These are the activations of a small neural network, seen along a few directions. Each row is one input.
In each table, some parts of the input vary, and every possible input appears once, in random order.
A made-up example of a description, with smaller parts first: line(6) and (point or ring(9) or (values(2) and ring(8))).
Shared parts are said once, and a part with two or three values counts as separate values.
In the rows, zero is written as 128.

Other details of the inputs shift rows strongly along two fixed directions, in all tables alike. That doesn't count.

Rows:
x1: [136 160 103 119 108 139 131 126 105 133 144  63 140]
x2: [149  91 143  93 167  95  67 123  82 150 104 189  58]
x3: [114 142 122 123 126 162 154 100  95 144 128  62 152]
x4: [ 98 123 145  88 103  96 207 151 199  66 113 140 120]
x5: [136 153 102 130 140 144 107 122  99 118 157 103 172]
x6: [150 101 153 109 151 118  84 130  94 170 116 184  23]
x7: [105 161 161 168 112 118  96 158  97 150 138  83 174]
x8: [149 154 122 137 125 166 114 122 122 141 166  94 150]
x9: [138 158  87 142 136 135 105 112 136 137 136  76 154]
x10: [101 121 129 113 133  92 180 137 227  71 106 151 134]
x11: [118  83 134  99 187 106  97  91 103 181  66 160  48]
x12: [137 159 115 124 145 155 138 118 115 145 172  88 150]
x13: [117 142 127 131 149 187 147  99 107 154 150  92 160]
x14: [ 72  79 139 114 114 128 208 130 190  96 105 181 159]
x15: [149  98 144  81 134  90  91 127  87 165  91 148  25]
x16: [131 132  85 137 116 140 124 123 106 151 160  99 171]
x17: [108 122 156 121  75 110 185 160 201  57 109 152 112]
x18: [152 167 125 153  88 145 128 127  97 133 138  82 140]
x19: [153 165 109 176 117 141 100 113 128 138 131  96 153]
x20: [118 132 166 133  92 136 180 160 204  75 123 195 125]
x21: [136 152 109 128 155 135 122 113  97 120 162  98 174]
x22: [142  72 130 119 136  94  84 127  82 179 109 190  45]
x23: [129 130  92 135 130 131 139 115 104 153 165  94 173]
x24: [148  95 147 113 160  99  67 126  75 145 107 194  48]
x25: [114 136 121 135 157 167 130  96  88 129 140 103 185]
x26: [147 154 104 172 124 140  96 111 135 131 139  83 147]
x27: [140 105 136  79 163 113  93 131  95 177 113 178  31]
x28: [110 103 142 143  77 112 181 158 194  83 116 200 148]
x29: [141 124  98 147 111 142 115 120 112 149 160 100 173]
x30: [ 92 108 194 145 129 108 172 207 192  68  80 136 144]
x31: [116 125 158 137 101 117 162 155 184  52 115 203 150]
x32: [148 151 100 152 132 137  95 109 140 136 137  78 156]
Description of these inputs: values(2) or (values(5) and line(6)).
Q: Which other rows does x2 become when the values(5) part takes its other values? List them by row number.
A: x8, x15, x29, x32
Q: Which other rows does x26 become when the line(6) part takes its other values? List them by row number.
A: x9, x10, x11, x19, x32

Rows:
x33: [123 111 114 127 126 133 138 119 129 132 133 131 137]
x34: [117 119 130 124 134 133 147 128 118 132 131 130 140]
x35: [119  58 161  74 170  65 101 129 128 146  69 243  13]
x36: [126 134 125 118 135 135 131 124 132 116 132 123 125]
x37: [127 130 141 141 130 136 131 136 125 126 126 134 135]
x38: [124 130 119 115 126 133 145 120 133 132 137 124 125]
x39: [122 132 124 125 134 120 131 118 133 117 109 110 130]
x40: [132 137 132 128 113 126 126 141 128 118 135 122 121]
x41: [116 124 125 117 139 124 142 132 140 138 127 108 132]
x42: [136 130 121 138 118 134 123 128 139 130 127 135 130]
x43: [130 134 143 131 119 139 129 131 130 125 125 124 126]
x44: [131 138 121 119 135 132 130 120 136 119 135 128 126]
x45: [129 136 134 132 121 138 130 132 134 123 129 123 118]
x46: [123 131 127 120 148 123 127 131 143 125 125 111 132]
x47: [119 126 123 114 125 137 145 124 128 129 134 120 124]
x48: [116 116 122 126 129 127 136 118 131 136 134 133 141]
x49: [128 131 143 137 126 139 132 134 126 125 126 129 130]
x50: [125 134 132 139 121 123 130 126 135 125 107 110 124]
x51: [142 138 124 133 113 119 125 134 133 121 138 130 125]
x52: [128 134 130 136 113 111 126 134 129 119 112 110 126]
x53: [137 135 117 122 135 128 131 117 137 119 136 132 129]
x54: [116 124 121 122 125 121 146 118 129 131 112 106 129]
x55: [128 127 130 141 118 118 117 135 130 125 134 136 138]
x56: [131 131 141 134 118 127 128 142 120 120 131 128 132]
x57: [120 129 127 129 141 131 124 124 127 122 129 139 144]
x58: [132 121 125 145 122 136 123 128 136 126 128 135 132]
x59: [134 140 130 133 122 135 129 128 139 126 132 127 119]
x60: [124 132 133 139 120 122 119 141 123 125 131 137 140]
x61: [126 129 135 123 139 136 133 126 123 118 129 129 136]
x62: [124 127 132 128 144 132 133 128 122 119 129 134 141]
x63: [127 121 110 120 123 131 139 120 132 136 131 132 135]
x64: [120 124 132 113 123 137 145 124 124 131 129 121 131]
x65: [125 133 136 134 135 126 125 139 146 133 122 111 125]
x66: [122 131 136 142 127 135 123 132 130 130 126 138 138]
x67: [130 118 117 131 136 132 124 120 134 118 131 135 138]
x68: [127 132 134 117 132 136 130 123 128 118 127 125 132]
x69: [112 121 125 124 131 132 139 124 124 135 130 135 143]
x70: [128 134 133 131 127 114 121 148 139 128 127 110 128]
x71: [139 131 119 135 110 122 120 137 132 124 132 134 132]
x72: [185 149  99 144 162 145  36  86  10 228 149  78  84]
x73: [130 127 115 118 125 129 145 117 133 132 137 128 128]
x74: [130 130 138 138 123 123 128 145 118 121 131 133 137]
x75: [134 128 112 124 132 130 125 120 137 122 129 136 136]
x76: [126 126 133 144 126 130 120 126 137 131 129 137 136]
x77: [133 135 140 128 111 127 125 140 124 120 130 123 128]
x78: [135 121 123 142 115 123 119 136 129 121 133 134 134]
x79: [118 121 133 119 130 137 148 126 120 131 131 126 135]
x80: [137 141 128 130 114 122 125 137 132 121 138 126 122]
Q: Changing only one part turns x79 into x56. The same change can be made to x48. Which row results?
A: x55
Q: Changing only one part turns x43 into x68. The same change can be made to x58. Which row results?
A: x67
Q: Describe the family of inputs behind these rows.
A: line(4) and (values(2) or ring(10))
Q: Which other rows does x52 become when the values(2) part takes its other values? List them by row number.
A: x70

Rows:
x81: [138  82 140  90 152  80  89 128 110 158  87 203  27]
x82: [134 139 127 131 127 125 121 130 133 126 126 112 123]
x83: [ 96 112 162 127 102 106 181 168 225  51 102 182 140]
x84: [132 133 126 122 119 132 133 125 124 130 134 118 123]
x85: [130 137 138 139 127 127 118 138 125 125 125 119 130]
x86: [121 124 120 126 134 134 136 116 134 142 124 114 130]
x87: [133 133 130 145 127 124 114 133 127 126 129 129 135]
x88: [114 122 129 122 138 123 135 128 116 132 123 113 142]
x89: [131 139 127 124 122 132 132 127 127 128 131 114 119]
x90: [136 131 115 129 122 128 124 122 128 129 137 131 131]
x91: [129 128 131 132 119 134 130 134 116 131 135 129 133]
x92: [136 135 118 137 127 122 117 125 135 126 130 123 129]
x93: [134 127 117 129 120 129 131 124 127 134 136 127 129]
x94: [128 137 139 132 123 133 128 135 119 128 129 120 126]
x95: [132 129 126 138 122 130 120 130 121 129 136 137 138]
x96: [128 129 117 114 145 138 133 116 128 130 142 129 134]
x97: [117 124 119 113 138 121 139 121 124 132 123 107 134]
x98: [117 122 131 134 134 136 133 124 126 141 123 121 137]
x99: [131 125 128 138 120 131 127 132 120 133 135 133 136]
x100: [131 138 140 134 127 131 124 135 122 126 125 119 129]
x101: [136 134 123 134 128 125 117 129 135 125 127 117 126]
x102: [132 129 127 141 123 127 114 132 124 127 133 135 138]
x103: [123 123 126 130 139 140 131 115 119 128 127 133 141]
x104: [126 125 115 121 139 139 135 107 126 128 128 127 134]
x105: [132 130 119 124 119 132 134 126 124 132 136 123 126]
x106: [124 127 128 123 145 140 130 124 121 130 141 135 141]
x107: [128 131 137 131 119 134 130 133 117 129 133 124 130]
x108: [134 140 128 125 127 129 127 127 130 126 127 112 122]
Q: Describe the family of inputs behind these rows.
A: values(2) and (line(4) or ring(10))
Q: Changing only the values(2) part turns x89 into x94. The same change can be made to x105. Which row results?
A: x91
Q: Which other rows does x106 become when the line(4) part takes its other values? List them by row number.
A: x88, x98, x103
